A small network was shown many inputs. Here are its activations along a few directions, one row for each input.
Each table varies a few parts of the input and shows all the possible inputs, shuffled.
Descriptions start from the smaller parts, as in this example, which fits no table here: one of 5 places around a ring, together with either a single point or one of 9 places along a line or (one of 3 separate values, together with one of 6 places along a line).
Shared parts are said once, and a part with two or three values counts as separate values.
In the rows, zero is written as 128.

Other details of the inputs vary at random and push rows far along three fixed directions, the same in every table; ignore that.

Rows:
x1: [107  84 138 108 118 158 127 206 111 153 126 115 130  55]
x2: [160 131  79 149 111 156 155 184  96 190 172  95 141 127]
x3: [116 149  91 156 151  77 119 116 159 147 109 165 146 188]
x4: [ 96 104 111 109 107 182 129 191 111 170 120  93 117  94]
x5: [ 93 122 143 130 100 125  95 143 203 177  78 133 123  96]
x6: [158 125  71 129 144 141 158 194  76 179 164 115 149 157]
x7: [103 112 147 127 149 109  93 174 180 140  80 168  91 105]
x8: [147 135 116 116 150  85 149  85  94 119 144 118 178 165]
x9: [143 125 174 102  99 111 124  69 156 111 102  98 146  91]
x10: [124 112 150  82 137 187 144 189  98 183 115 128 109  77]
x11: [128 146  81 149 141 105 108 135 149 123 117 159 111 198]
x12: [149 130 105  98 133 116 137 103  79  91 148 115 140 165]
x13: [100 165 106 200 147 144 136 111 158 131 142 152 106 180]
x14: [180 133 127 114 101 138 152  94  97  97 163  81 139 133]
x15: [109 140 148 126 135 144 102 133 159 140  88 171  72 134]
x16: [137 137 133 106 146 144 148  94  74 101 146 149 125 140]
x17: [ 80 111 128 174 137 118  93 175 185 130  95 152  91 123]
x18: [144 107  88 171 139 138 160 220  99 182 182 128 158 105]
x19: [111 119 143 139 152 101 102 167 174 135  92 169  94 119]
x20: [138 151  86 155 144 102 113 136 157 128 127 148 106 202]
x21: [132 147  99 166 112 130 114 123 166 124 142 129 115 175]
x22: [139 162 129 178 123 144 131 113 165 141 143 140 108 145]
x23: [123 115 155 110 147  91 112 110 125  74 112 155 119 121]
x24: [145 157 126 153 126 151 156  78 102 106 181 125 140 149]
x25: [119 148  97 166 117 130 112 126 162 119 136 131 113 178]
x26: [146 141 185 106  97 160 128  78 141  99 117 110 101  90]
x27: [ 99 117 162  94  98 120 111  79 138 107  98 106 146  97]
x28: [123 109 179  81  92 133 118  85 141 119  99  86 150  65]
x29: [184 120 139 146 129 101 156 104  97  80 175 107 154 116]
x30: [167 118 136 147 131 105 147 104  94  75 176 109 155 119]
x31: [ 90 135 117 159 131 109 124 110 159 141 113 127 148 146]
x32: [118 116 155  72 122  99 111  89 119 112  95 116 143 115]
x33: [113 116 156  73 123  98 110  87 125 106  87 121 142 119]
x34: [141 120 120 101 151 181 169 193  63 191 153 128 135  93]
x35: [132 156 127 147 130 156 153  79  95  99 173 124 142 148]
x36: [114  94 164  71 135 120 113 130 102  87  99 144 124  77]
Description of these inputs: one of 4 separate values, together with either one of 4 places along a line or one of 5 places along a line.
Question: The inputs of x4 and x13 match in every part but the choice among 4 separate values. If x14 is changed in the same way as x4 into x13, which row does it become?
Answer: x26
Question: Change only the place on the line of 5 in x17. List by row number the other rows that result.
Answer: x1, x18, x29, x30
Question: Change only the choice among 4 separate values in x8. List by row number the other rows that result.
Answer: x6, x10, x19
Question: Change only the place on the line of 5 in x9. List by row number the other rows that result.
Answer: x5, x27, x28, x31
